A small network was shown many inputs. Here are its activations along a few directions, one row for each input.
In each table, some parts of the input vary, and every possible input appears once, in random order.
Descriptions start from the smaller parts, as in this example, which fits no table here: one of 3 separate values, together with either a single point or one of 11 places along a line or (one of 6 places along a line, together with one of 8 places around a ring).
Shared parts are said once, and a part with two or three values counts as separate values.
(in the rows, 128 means zero)

Other details of the inputs shift rows strongly along two fixed directions, in all tables alike. That doesn't count.
These rows show it; all are for the same input, with only those details redrawn:
[ 90 134  99 106 177 148 100 121  89 149 115 146]
[115 126 130 139 152 132 120  93 126 104 123 117]
[173 127 164 189 108  92 165  83 185  40 138  96]
[119 152  90 110 164 116 130 155 102 131 113 169]
[161 151 120 150 131  87 163 145 149  83 124 150]
[178 170  93 137 134  64 183 191 145  86 120 181]
[112 171  52  83 183 110 131 204  79 161 102 212]
[155 126 157 175 119 105 152  85 169  59 134 101]

A family of inputs:
x1: [175  97 167 151  71 111 135 116 178  93 135  83]
x2: [106 107 148 130  91 169 110  77 132 151 140  86]
x3: [111 176  78  74 145 121 136 236  80 221 107 218]
x4: [148 140 149 142  93 133 159 155 137 155 153 136]
x5: [108 154  88 105 176 111 124 159  98 138 105 172]
x6: [117 117 147 132  93 144 119  95 139 147 127  95]
x7: [108 115 101  82 125 154 118 168  98 183 134 131]
x8: [176 129 160 192  96  98 168  82 184  35 139 102]
x9: [ 86  68 161 123 101 203  84  49 121 147 151  51]
x10: [113 119 154 156 150 131 114  60 143  84 131  98]
x11: [103 110 170 141 103 173 111  83 127 157 143 100]
x12: [188 144 103 128  68  90 183 197 156 110 129 157]
x13: [ 97 148  90 109 169 130 106 130  96 139 100 166]
x14: [104 100 138 112 116 148 105 114 125 155 121  94]
x15: [179 122 168 191 103 106 156  83 179  34 142 102]
x16: [143 171  75  97 182  87 145 222  97 137 115 210]
x17: [123 153  89 122 154 125 132 142 111 118 125 172]
x18: [ 98 139 101 123 161 144 108 105 105 122 118 154]
x19: [172 165 102 142 133  69 177 176 148  86 122 172]
x20: [117 180  53  83 182  89 133 211  86 159  90 219]
x21: [165 133 165 193 104  92 158  69 189  32 131 107]
x22: [ 99 133 108  84 133 140 116 168  94 209 123 136]
x23: [154 142 165 153  98  98 163 156 159 143 129 130]
x24: [102 121 137 140 158 148 107  72 126 104 136 112]
x25: [132  92 206 190 128 133 108  16 171  50 139  49]
x26: [125  87 152 114 115 143  95 120 133 146 126  87]
x27: [ 82 131 106  80 136 152  99 148  89 212 113 134]
x28: [149 153 105 142 130 100 149 139 136  93 114 161]
x29: [225 174 143 196  93  20 218 159 214  16 128 156]
x30: [100 122 121 116 179 155  96 111  97 134 133 132]
x31: [ 71  65 139  79 146 208  50  98  82 199 138  74]
x32: [ 87 136 130  93 149 151 111 167  89 218 126 149]
x33: [ 98 120  94  86 126 151 105 154  95 182 109 141]
x34: [202 140 111 110  98  64 174 246 152 133 131 159]
x35: [ 64 122 127  83 156 190  90 146  65 238 137 138]
x36: [116 112  92  77 126 157  99 176  93 180 121 149]
x37: [174 153 125 157 126  77 162 153 154  69 122 161]
x38: [ 85  57 159 106 120 215  57  62 105 167 149  51]
x39: [224 154 145 188  93  59 200 152 191  24 151 142]
x40: [ 74  73 180 133  99 214  76  16 120 162 154  33]
x41: [ 83  61 184 129 112 185  80  42 132 145 141  32]
x42: [114 103 157 126  96 159 120  94 133 163 152  75]
Question: The inputs of x35 and x3 match in every part but one. If x19 is changed in the same way as x35 into x3, which row does it become?
Answer: x13
Question: What is each input in this table made of?
Answer: one of 6 places around a ring, together with either one of 3 separate values or one of 4 places along a line
Question: Change only the choice among 3 separate values in x16. List by row number the other rows that result.
Answer: x5, x10
Question: Change only the place on the ring of 6 in x6. List by row number the other rows that result.
Answer: x2, x22, x27, x40, x42
Question: List by row number the other rows that have the place on the ring of 6 in common with x29.
Answer: x14, x20, x23, x25, x26, x27

A family of inputs:
x43: [133 138  74  83 144 126 126 198  95 160 125 173]
x44: [179 134 110 122 108 103 158 195 139 114 138 154]
x45: [141 141 122 116 126  95 137 171 133 144 111 149]
x46: [117  94 198 171  86 173 121  40 157 113 156  60]
x47: [ 21  56 128  76 174 239  14  32  60 191 121  57]
x48: [161 144 170 193 140  81 156  79 175  39 130 113]
x49: [102 138 102 103 125 146 126 144 105 172 123 143]
x50: [104  77 206 162 113 159  98  23 155 115 141  29]
x51: [122 160  86  82 158 111 136 219  89 193 121 191]
x52: [171 165 100 129  87  78 178 196 152 125 115 175]
x53: [148 161 104 119 108 110 166 184 129 147 134 170]
x54: [ 65  97  89  68 165 185  53 119  67 186 106 124]
x55: [158 146 159 200 116 100 164  58 179  33 135 112]
x56: [105 143  76 106 193 128 106 138  90 109 108 175]
x57: [194 125 197 189  76  86 180 126 195  77 155  95]
Question: The inputs of x50 and x49 match in every part but one. If x51 is changed in the same way as x50 into x49, which row does it become?
Answer: x53
Question: What is each input in this table made of?
Answer: one of 3 separate values, together with either a single point or one of 4 places along a line
Question: Change only the choice among 3 separate values in x54. List by row number the other rows that result.
Answer: x45, x52
